A small network was shown many inputs. Here are its activations along a few directions, one row for each input.
Each table varies a few parts of the input and shows all the possible inputs, shuffled.
A made-up example of a description, with smaller parts first: values(2) and (point or line(11) or (line(4) and ring(8))).
Shared parts are said once, and a part with two or three values counts as separate values.

Other details of the inputs vary at random and push rows far along three fixed directions, the same in every table; ignore that.

Table:
r1: [ 47 -69   3  19  35 -15  -2   6  23  -1  19]
r2: [ 25 -55  -7   1  34   1 -12   5  44   7   3]
r3: [-24  12  26 -25 -50   9 -11  17 -37 -10 -44]
r4: [ 15  62 -30  50  -7  20  31 -21 -10  48  27]
r5: [ 19 -52 -28 -24  20  -8   9  37  32  24 -11]
r6: [-69  71 -36  16  -9  22  49 -20 -18   6  23]
r7: [ 11 -25  37  -5  -5   9 -29  -7   2 -18 -32]
r8: [  3 -27   3 -31  12  10 -13  18  -7   6   6]
r9: [-13  14  26  -9 -46 -10 -40  -6 -44  -9 -21]
r10: [ 32 -25 -15 -11  24 -16  -1  28  53  21   0]
r11: [ 14 -15  10  -1  15 -21 -32  -6  13 -22   5]
r12: [ 42  13  40  13 -26 -14  19  -8 -38 -20 -31]
r13: [-52  28  -3  18 -26  18 -11  -9 -15  16  25]
r14: [-54  17  14 -23 -12 -16 -52 -22  -5 -45   4]
r15: [ 19 -10 -51  20  32   3  64   5  14  26  24]
r16: [ 17  -5  37 -22   1  21 -28  22  -4  -2 -11]
r17: [ 20  -2 -53  19  17  14  52  26  25  59  20]
r18: [-37  32  -1 -24  -6  33   4 -13 -27  -7   3]
r19: [  9 -23  -3   0  13 -26 -30   1  11 -11  22]
r20: [-62   2 -20 -29  15 -20 -40 -24  19 -40  20]
r21: [-55 -13 -27 -48  11   3 -19  22  47  -6  -8]
r22: [-57  55 -15  40  -5  23  26 -44 -21   0  40]
r23: [ -2 -36  -3  -8  15   5 -14 -10  22  -7  -5]
r24: [  7 -15   5 -10  18 -26  -9  14  29 -15   4]
r25: [ 35 -68 -11  12  39 -13  11 -10  18 -10  16]
r26: [-54  30  25  13  -7  12 -20 -28 -10 -28  11]
r27: [ -1 -30 -15 -34   9   2   5  17  23  -4 -31]
r28: [-32  20  32  -5 -40   0  -6  14 -44 -15 -19]
r29: [-56   8  11 -48   8  20 -46  16  15 -14  11]
r30: [  3  54 -42  29 -12  12  68 -21 -19  35   7]
r31: [ 28  18 -19  18  -8   4  23 -30 -23  11  -9]
r32: [ 62 -44  -6 -14  29 -18   9  18  44   8 -26]
r33: [  6 -13 -11 -17   4  -9 -24 -11  14  -8  -9]
r34: [ 13 -26  -8  21  27   1  22 -28   2 -13  12]
r35: [ 12  47 -23  44  11  -1  49  -3  10  32  36]
r36: [  7 -21  -5 -30   3 -18  -9  12  26  -6 -20]
r37: [ 48   3  51  17 -24   5  14  17 -34 -11 -43]
r38: [  7  36  -2  65   3  22  42 -31 -23  18  30]
r39: [ 54 -46   9  -1  34 -10   6  36  40   2 -13]
r40: [ 16  45 -20  22   6  44  57 -18 -31  34  19]
r41: [ 48   9  49   7 -37  16   3  30 -25  12 -56]
r42: [ 19 -16 -50  30  35  17  51 -27  18  29  21]
r43: [-60  13  -4 -47  20  24 -34   5  26 -14  15]
r44: [  2 -24  27  14  17  -3 -26  -2  19 -17  12]
r45: [  2 -16  -8 -25  14   8  -1  24  37   4 -26]
r46: [  1 -25 -16 -28  -1 -21  -2  15  16   1  -9]
r47: [ 56   6  53  13 -19 -15   9  -1 -28 -23 -42]
r48: [-67  -5 -17 -54  12  14 -31   8  10 -12  24]
r49: [-32   4  27  -2 -39  11 -22 -16 -39 -14 -15]
r50: [-30  35 -43  24  32  -4   0 -17  35  15  60]
r51: [ 31   6  -3  26  -6 -11  15 -26 -35  -4   8]
r52: [-12  38  38   7 -24  -5 -31 -27 -30 -35 -14]
r53: [ 49   2  35   8 -43 -12   4  20 -35  13 -33]
r54: [ -1  35 -41  33  17  19  69 -10   1  25  22]
r55: [ 39  -4  45  13 -32  -1   8  25 -41  -5 -31]
r56: [-10 -46   3   4  19 -14 -16  -4   8 -14  21]
r57: [ 11  -1 -29  11  14 -20  38  -4   3   7  23]
r58: [-33  36  11  -6 -27   1 -41 -10 -11  -7  -5]
r59: [-41  26  20 -24 -23  24 -28  14 -28   2  13]
r60: [ 32   5 -10  14 -18  -3  10 -18 -30  12  -8]
r61: [  7 -29 -11 -24  -1 -25  -6  23  15  11  -7]
r62: [ 26   8   0  30  -8 -14   9 -18 -36   4  13]
r63: [-52  25 -26 -17   0  16   0  22  30  17   4]
r64: [-16 -24 -13 -18  18 -34 -17  22  36  -7  27]
r65: [ 28 -53  -2   4  34   1 -18  11  50  11   6]
r66: [ 46   7  48  13 -18   8  18   8 -29 -17 -48]
r67: [-70  -7  15 -20 -26   2 -49  -2 -10 -14   3]
r68: [ 52  -6  44   4 -24 -20  16  -8 -42 -30 -44]
r69: [ 21  14 -32  15  20   5  12 -19  20  21   9]
r70: [-59   2 -23 -30  -4 -15 -58   6  27  -3  26]
r71: [ 55   5  43   5 -34  -8   3  15 -26   4 -47]
r72: [-46  35  -3   3 -22 -17   5  -1 -22  -3  21]
Description of these inputs: ring(8) and (point or (values(2) and line(4))).
The inputs of r35 and r64 match in every part but the ring(8) part. If r65 is changed in the same way as r35 into r64, which row does it become?
Answer: r13
Which other rows does r19 become when the values(2) part takes its other values? List them by row number.
Answer: r70
Which other rows does r47 become when the values(2) part takes its other values? List them by row number.
Answer: r32
Which other rows does r29 become when the ring(8) part takes its other values? List them by row number.
Answer: r8, r16, r18, r40, r43, r48, r59
List by row number the other rows that have the ring(8) part in common with r49.
Answer: r3, r15, r25, r46, r48, r51, r57, r60
A walk changes only the line(4) part. It starts at r56 and steps to r62. List the rest of the walk in order.
Answer: r72, r28
List by row number the other rows that have the ring(8) part in common with r58.
Answer: r2, r11, r24, r29, r37, r38, r63, r71
Which other rows does r9 become when the line(4) part takes its other values? List them by row number.
Answer: r5, r61, r67

Table:
r73: [ -5 -37  -8 -13  18  -9 -16  23  24  10  17]
r74: [ 56 -22  46   7 -25   6  -4  17 -35   6 -35]
r75: [ 45   8  11  22 -11  26  18  -2 -27  29 -11]
r76: [ -2 -40  -9 -22  32  -1 -13 -10  23 -22   4]
r77: [-10  38 -39  17   2   1  21 -32  -3  18  25]
r78: [-11  43  10  31 -16   4  15  -8 -16  -1  11]
r79: [ -7 -58  22 -54   8  -8 -57  39  31 -14 -20]
r80: [ 44 -38  19   6   2  -8  24  11 -19  -7 -22]
r81: [ 68 -28  32   3 -23 -27  -5   4 -31 -13 -40]
r82: [ 60 -45 -27  10  42  11   7   3  29  28  10]
r83: [ 59 -13  45  12   0  -5 -11  -7 -10 -21 -30]
r84: [-30  17  39 -20 -16   2 -51   0   4 -36 -24]
r85: [-64  41 -43 -14  -6  -7   1   0  13  10  26]
r86: [-12  52  33  30 -37   4  16   1 -37  -1  -6]
r87: [ 32  16 -11  30  17   4  46   6  11  26   8]
r88: [ 35 -11 -30  36  21   9  34  -2   3  39  34]
r89: [-16  42  24   7 -35  30  18 -19 -49  -5 -22]
r90: [-39  43   8 -20 -44  -2 -14   7 -24  -7 -20]
r91: [-25  17 -38  22  17  10  43 -18   1  14  35]
r92: [ -4  40  10  28 -21  26   2 -25 -39  17  12]
r93: [-23   0  18 -37 -22 -14 -57  -4  -4 -31 -31]
r94: [-42   2  21 -26 -32 -31 -51  -5 -15 -36  -9]
r95: [ -9 -54 -11 -45  46 -21 -31  38  81 -15  -1]
r96: [-54   7 -42   8  24   0  20 -18  14   0  47]
r97: [-61 -21 -38 -42  31   4  -4  16  50  -5  18]
r98: [-29  34   6 -24 -32  -1 -23  -5 -16 -11 -18]
r99: [ 79 -55  19  -3  -5 -35   9  18  -5   0 -37]
r100: [ 47 -16 -37  26  38  22  55 -21  11  27   9]
r101: [ -7 -11  -4 -20  26  -2 -17  11  46  -8   0]
r102: [-50  29  18 -13 -30  14  -2  -2 -32 -18 -10]
r103: [-41  15 -30  14  26 -12   1  -5  36  -2  47]
r104: [ 17   6 -15  40   4   8  25 -12 -15  29  33]
Describe the family of inputs behind these rows.
Answer: values(4) and ring(8)
The inputs of r89 and r101 match in every part but the values(4) part. If r91 is changed in the same way as r89 into r101, which row does it become?
Answer: r78
A walk changes only the ring(8) part. It starts at r82 and steps to r92. List the rest of the walk in order.
Answer: r104, r88, r73, r74, r79, r75
